Each row below holds a small network's activations on one record, seen along a few directions.
After each row come some of the record's fields: Kedaz, Geg, Vom, Ropor, Sazir.
Not every record has every field; a missing one is written none.
Other fields move the rows too, some of them a lot.
Random noise pushes rows far along 9 fixed directions. That doesn't count. These rows show it; they differ only by the noise:
[ -42  -99   40  338  217    4 -200   53  196  -57  411 -182  -64  191
  403  133 -121 -319  155  350  233  -36 -224]
[-176  -43  -28 -103   80 -185  342   66  193 -215   32 -244 -145  392
 -161 -141   82 -214 -114  154  136  180  -11]
[-289  145  370   -5 -114 -347  121  305  216 -197   -5 -148   -3 -144
  -66  -59  -40  399   71  676  -48   61  373]
[ -29   15  140   63  142   56  -25 -157  555   30 -198 -354   -6  285
   81 -325   11  340   -7 -640  335   73  441]
[  87   -7 -563 -422 -136  197   14   78 -192 -209  -15  365  -90   21
 -222 -268 -144 -112 -230 -295   69  -46 -229]
[ 314   42  -91 -391 -371   96  347  228  100  -15   11    4   24  102
  304 -170  -54 -196 -126  284   37  -45  -46]
[ -13  118  108  332   69  -63 -508  538   70  -47  166   21  159 -566
   84  284 -273   18   44  572  -14 -183 -139]
[-146  126  271 -101 -177  -99  -14  -33  299 -103  -13  -54   12  -28
  246 -288  -79  653  171   76  108   -2  537]
[  89  -16  -11  -54  140   69  249 -213 -323 -151   71  280 -311  260
  303 -105 -212  105   77 -208   12  176    7]
[  48   19 -107 -350 -106  -30  323  293   74 -153   14 -295  111   26
   -8 -131   93 -285 -155  386   33  241   -7]
[  53  179  410  266  -23 -258  146  407  358   49 -450   67 -196  -22
 -317   46 -231  341 -216  -39  -28 -237  230]

[ -95 -236 -312  -55  191 -100  143 -383  360 -144  265 -469   33  600
   29 -160  347 -648  -65 -316  340  194 -319]	Kedaz is d2, Geg is e1, Vom is u2, Ropor is l3, Sazir is s2
[-106  289  328 -228 -405 -469  231  107   90  -76 -133 -179  279 -171
   58   94  227  154   20  284 -233    0   95]	Kedaz is d3, Geg is none, Vom is none, Ropor is l1, Sazir is s3
[-148   -1 -129 -107 -294 -212   46 -130  290 -156  124  214  -52  210
 -198 -170   95   87  -60 -130  133 -247  -66]	Kedaz is d3, Geg is none, Vom is none, Ropor is l2, Sazir is s2
[-267 -103   72  335   72   62 -717 -401  288   94  414 -201  137  -39
  421   60   43  161  381  158  135 -229   17]	Kedaz is d3, Geg is none, Vom is none, Ropor is l1, Sazir is s3
[  12 -135   77  328  159   13  150   51  -46  103  -31  174 -356  236
 -370  189  -57 -273 -147  269  -93 -171 -202]	Kedaz is d1, Geg is none, Vom is none, Ropor is l1, Sazir is s3
[ 102  174  421  204 -163 -243  259    7  113   96 -229  263 -159  157
  141   84 -139  316   42 -242   -9 -195  152]	Kedaz is d2, Geg is e2, Vom is u2, Ropor is l2, Sazir is s1
[-299 -232 -264  -40  111   79    6 -330  105  -74   49  131 -235  363
 -468 -292  108   86  -20 -298  182  -51  105]	Kedaz is d4, Geg is e2, Vom is none, Ropor is l2, Sazir is s1
[  75  -22  151  -51  -30  154  153  247  253  212 -313 -280  -53  148
 -228 -111   19   48 -137  160   19  -33  324]	Kedaz is d4, Geg is e1, Vom is none, Ropor is l1, Sazir is s3
[-167  -88 -323  -76   90  -64  222  -93 -155 -183   81   67 -152  351
 -326  -66  120 -327  -85 -186   78  110 -246]	Kedaz is d4, Geg is e1, Vom is none, Ropor is l2, Sazir is s2
[-181 -107  152  252  142  -29 -179  225  119  -18  234 -122  -91   27
   67  105 -123  -42  154  619  117  -78   35]	Kedaz is d2, Geg is e1, Vom is u2, Ropor is l2, Sazir is s1
[ -97  140 -109 -127  161  137   27  -18 -328  -84  -66   41   45    1
   88 -101  -85  191  139 -431  101  321  170]	Kedaz is d2, Geg is e1, Vom is u2, Ropor is l2, Sazir is s1
[-158 -121 -351 -155  119  116  187   15  -25 -137   87 -182   60  196
 -276 -178  148 -351  -82   15  158  261  -50]	Kedaz is d2, Geg is e2, Vom is u1, Ropor is l3, Sazir is s2
[-119   43 -440  -32   34   58 -365  132 -271 -171  261  195  188 -251
  -49   99   -6 -233   68 -119   72  -30 -381]	Kedaz is d4, Geg is e1, Vom is none, Ropor is l2, Sazir is s1
[ 357  150   40 -283 -269  130    4  519 -232  121 -413  188   41 -500
 -159   97 -244   75 -260  310 -363 -153  -65]	Kedaz is d2, Geg is e2, Vom is u2, Ropor is l1, Sazir is s3
[ 377  205   37 -134 -393 -328   -4  352  270  -43 -169   28  174 -242
  142  171  -59 -197 -243  -95 -102 -356 -432]	Kedaz is d2, Geg is e1, Vom is u2, Ropor is l3, Sazir is s2
[-186  102 -234 -259 -265 -217  227  -42   90 -122 -216  308 -113  231
 -569 -186   90   84 -205 -462   36 -184  -70]	Kedaz is d3, Geg is none, Vom is none, Ropor is l2, Sazir is s1
[-334   35 -259 -101  220 -144 -248   70  -19 -160 -122 -232  159 -116
 -572  -15  163  -57 -150 -273  -18  173 -132]	Kedaz is d4, Geg is e1, Vom is none, Ropor is l1, Sazir is s3
[  83 -227 -292  -99   77  155 -156  192  315   20   12 -323   17  -38
 -346  -29   84 -476 -339  389   58 -111 -277]	Kedaz is d3, Geg is none, Vom is none, Ropor is l3, Sazir is s2
[-192   21  -67  185   93 -198  176  225  -71 -121  154  117 -106  258
 -180  148  -22 -350   -5  141  116   41 -287]	Kedaz is d2, Geg is e1, Vom is u1, Ropor is l2, Sazir is s1
[ 700  231  699  188 -115  113  264  197  190  478 -640 -117   26 -144
  633  138 -251  342  -78 -431 -109 -131  347]	Kedaz is d2, Geg is e1, Vom is u1, Ropor is l3, Sazir is s1
[  99   66  -77  -23   -6  126  -35  -30  -99   56  -52   47  -10  136
  204   -4  -83  -75   76 -365   29   -3  -99]	Kedaz is d2, Geg is e1, Vom is u1, Ropor is l1, Sazir is s3
[-252 -120 -147   28  177  157   22 -183 -207  -57  -40  225 -333  231
 -422 -135  -63  139   -1  -47  -14   56   95]	Kedaz is d3, Geg is none, Vom is none, Ropor is l1, Sazir is s3
[ 136    4  -60  -12 -127  121  177   49 -215   85 -129  387 -116  -51
 -201  -36  -99   99  -79  -58  -84  -92   56]	Kedaz is d3, Geg is none, Vom is none, Ropor is l2, Sazir is s2
[ -66 -121  -66  221   37 -167  238   66  259  -81   31  224 -478  668
 -274    4 -178 -252 -157  -74  198 -287 -300]	Kedaz is d2, Geg is e1, Vom is u2, Ropor is l2, Sazir is s2
[-133  -61 -388 -163  -79  240 -354  -13 -296 -131  259  311    5 -146
  -22  -93 -116  -55   89  214  -12  -95 -202]	Kedaz is d2, Geg is e1, Vom is u1, Ropor is l1, Sazir is s3
[ -24 -236   46  316  381  238   17  102 -331   40  -19  363 -420  -19
 -350   46 -310   11  -77  383  -90    4   31]	Kedaz is d2, Geg is e2, Vom is u2, Ropor is l3, Sazir is s1
[-136   90  127  164  208 -151 -101   86  233   -1 -238 -354   38  114
 -181  124   18  -62  -83 -343   22   81  -78]	Kedaz is d2, Geg is e2, Vom is u2, Ropor is l1, Sazir is s3
[ 174  105  159 -114   50  -24  188   43   92   38 -248 -359  116   86
  282   -2   58  -27  -43 -391   76  210  136]	Kedaz is d2, Geg is e1, Vom is u1, Ropor is l2, Sazir is s1
[ 278   -7 -114 -161 -196  173   13  163   -8   22   93  110   49 -178
  207   -6  -89 -150  -83  298  -43 -117 -162]	Kedaz is d3, Geg is none, Vom is none, Ropor is l3, Sazir is s2
[ 182  -18   70  115 -285 -151  221  156  139   77 -120  426 -311  159
 -250  106 -153  -80 -230  243  -92 -486 -203]	Kedaz is d3, Geg is none, Vom is none, Ropor is l2, Sazir is s2
[ 137 -268  -94  -54  -14  578 -118 -188   49  248  300   41 -111   90
  392 -336 -164  167  206  374  186  -52  376]	Kedaz is d4, Geg is e1, Vom is none, Ropor is l3, Sazir is s2
[  28   -4 -192  157   67  168 -140  101  484  245 -325 -310    0  401
 -323  -49   62 -272 -235 -701  267 -196 -115]	Kedaz is d4, Geg is e1, Vom is none, Ropor is l1, Sazir is s3
[ 270   33   98   31 -155  100  314  170 -141  200 -134  216  -43  -13
   47  100  -51 -122  -63  122  -91  -79  -19]	Kedaz is d3, Geg is none, Vom is none, Ropor is l2, Sazir is s1
[-321    9 -208  -46 -218 -156 -154  116  434  -90   34   -5   44   62
 -547 -158   98   52 -114   56  168 -282   27]	Kedaz is d3, Geg is none, Vom is none, Ropor is l2, Sazir is s2
[ 127  -35  359  366  286 -188   72  197 -129  -19   87  -32   69 -406
   51  252  -18   -8  -13  370 -170  223   83]	Kedaz is d4, Geg is e1, Vom is none, Ropor is l3, Sazir is s2
[-308   29   16  -55  -51 -404  146 -152  -50 -196  -58   77 -115  114
 -395   61  181  -37  -93   24 -206   -8 -132]	Kedaz is d3, Geg is none, Vom is none, Ropor is l1, Sazir is s3
[-106 -161 -140  207  343  266 -340   91 -429  -32  237  154  -35 -397
 -141   96 -137   44  150  406  -76  165   57]	Kedaz is d4, Geg is e1, Vom is none, Ropor is l2, Sazir is s2
[-171   18  119  343  315  -81 -146   -9 -158  -29  -20  163  -32 -220
 -248  116  -72  194   55 -142  -49   87   56]	Kedaz is d3, Geg is none, Vom is none, Ropor is l3, Sazir is s1

Here are new rows. What are their fields?
[  34   -8 -130 -116  -99  188 -183  -35  -45   87  -59  181   55 -199
 -111 -103  -26  168  -27  -89  -70  -92  109]	Kedaz is d3, Geg is none, Vom is none, Ropor is l1, Sazir is s3
[ 312  -43 -168 -205 -128  388  -98 -113  -23  108   21   98  122 -202
  293 -229  -56  140   29 -222   58  -18  146]	Kedaz is d3, Geg is none, Vom is none, Ropor is l3, Sazir is s2
[ 182  -74  117  397  -82  203  -30   17  -45  277  -65  613 -371  154
  -84   98 -311   70  -10   82  -74 -505  -65]	Kedaz is d3, Geg is none, Vom is none, Ropor is l1, Sazir is s3
[  60 -119 -154  -20  414  374   81   42 -636   35 -111   70  -51 -205
 -313   52  -52 -110  -62   43 -182  425   93]	Kedaz is d3, Geg is none, Vom is none, Ropor is l1, Sazir is s3
[-404 -164 -457 -260  103  158 -235 -376 -629 -323  438  426 -112 -157
 -170 -169   14  103  200  298 -142  205  -68]	Kedaz is d3, Geg is none, Vom is none, Ropor is l1, Sazir is s3
[ 127 -186 -422   70  249  379 -116   -4 -236   22  153  254  -41   61
 -100  -53  -94 -334  -44 -337  201   81 -243]	Kedaz is d2, Geg is e1, Vom is u2, Ropor is l2, Sazir is s1
[ 360   65  279  -54  180  179  -69   35   -6  224 -178 -630  433 -439
  508  169  138  -11   40  -87  -88  382  222]	Kedaz is d3, Geg is none, Vom is none, Ropor is l2, Sazir is s1
[  16  116  142   47 -207 -176    6  506  380  105  -27 -423  236   24
   14  190   57 -406  -86  516   34 -166 -208]	Kedaz is d2, Geg is e1, Vom is u2, Ropor is l1, Sazir is s3
[  33  158  324  -39 -131  -32  -16   69   -7  -37   18  119   79 -304
  372  -82 -191  599  222  194  -59   48  456]	Kedaz is d2, Geg is e2, Vom is u2, Ropor is l3, Sazir is s2
[ 155  143  302   73 -243 -351 -116  124  -10   -2   86   10  150 -373
  384  397  -10  -42   31  445 -245 -215 -306]	Kedaz is d3, Geg is none, Vom is none, Ropor is l2, Sazir is s1
[-185   69   85  -17 -134  -31 -332  150  312  -42   75  -83  178 -256
   50 -177  -53  384  111  193  141 -124  249]	Kedaz is d2, Geg is e1, Vom is u2, Ropor is l3, Sazir is s1
[-387 -118 -482 -363  -36  191 -339  -13   72 -194   41  -29  -58   37
 -468 -382  -37  212  -61    4  179  -21  131]	Kedaz is d2, Geg is e1, Vom is u2, Ropor is l2, Sazir is s2
[ -25  124  433  132  168 -223  -19  -10 -283  -77  -31 -104  -80 -203
  410  229 -162  364  243  211 -208  245  149]	Kedaz is d2, Geg is e1, Vom is u2, Ropor is l2, Sazir is s2
[ -23  156 -374 -287 -231   85 -430  326 -140  -80  156  -55  587 -693
   14   31  144  -89   44   89   -2   49 -140]	Kedaz is d4, Geg is e1, Vom is none, Ropor is l2, Sazir is s1
[-195   -7  164  348   28   59 -365 -303 -193   55  441  297  -13  -69
  480  108 -137  302  480  248    3 -117   74]	Kedaz is d3, Geg is none, Vom is none, Ropor is l1, Sazir is s3
[ -68 -112 -348   71  377  176 -234 -225 -440 -110  440 -150  107   69
  399  210   72 -540  199  -53  103  324 -458]	Kedaz is d4, Geg is e1, Vom is none, Ropor is l2, Sazir is s1
[-264  -79 -172 -307 -214 -101   57 -164  384 -201  133 -180   59  248
 -121 -391  229  141   21   28  248   38  246]	Kedaz is d2, Geg is e1, Vom is u2, Ropor is l2, Sazir is s2
[   5 -101   36   48  170   50   56  109  110  -11  163 -286 -101  180
  174   -5  -40 -263   55  426  111  131  -31]	Kedaz is d2, Geg is e1, Vom is u2, Ropor is l3, Sazir is s2
[-150  -55  220   15 -108  -29  -24  -66  209   63 -102  -16 -110  -33
 -212 -121   56  363   14  288  -85  -97  388]	Kedaz is d3, Geg is none, Vom is none, Ropor is l1, Sazir is s3
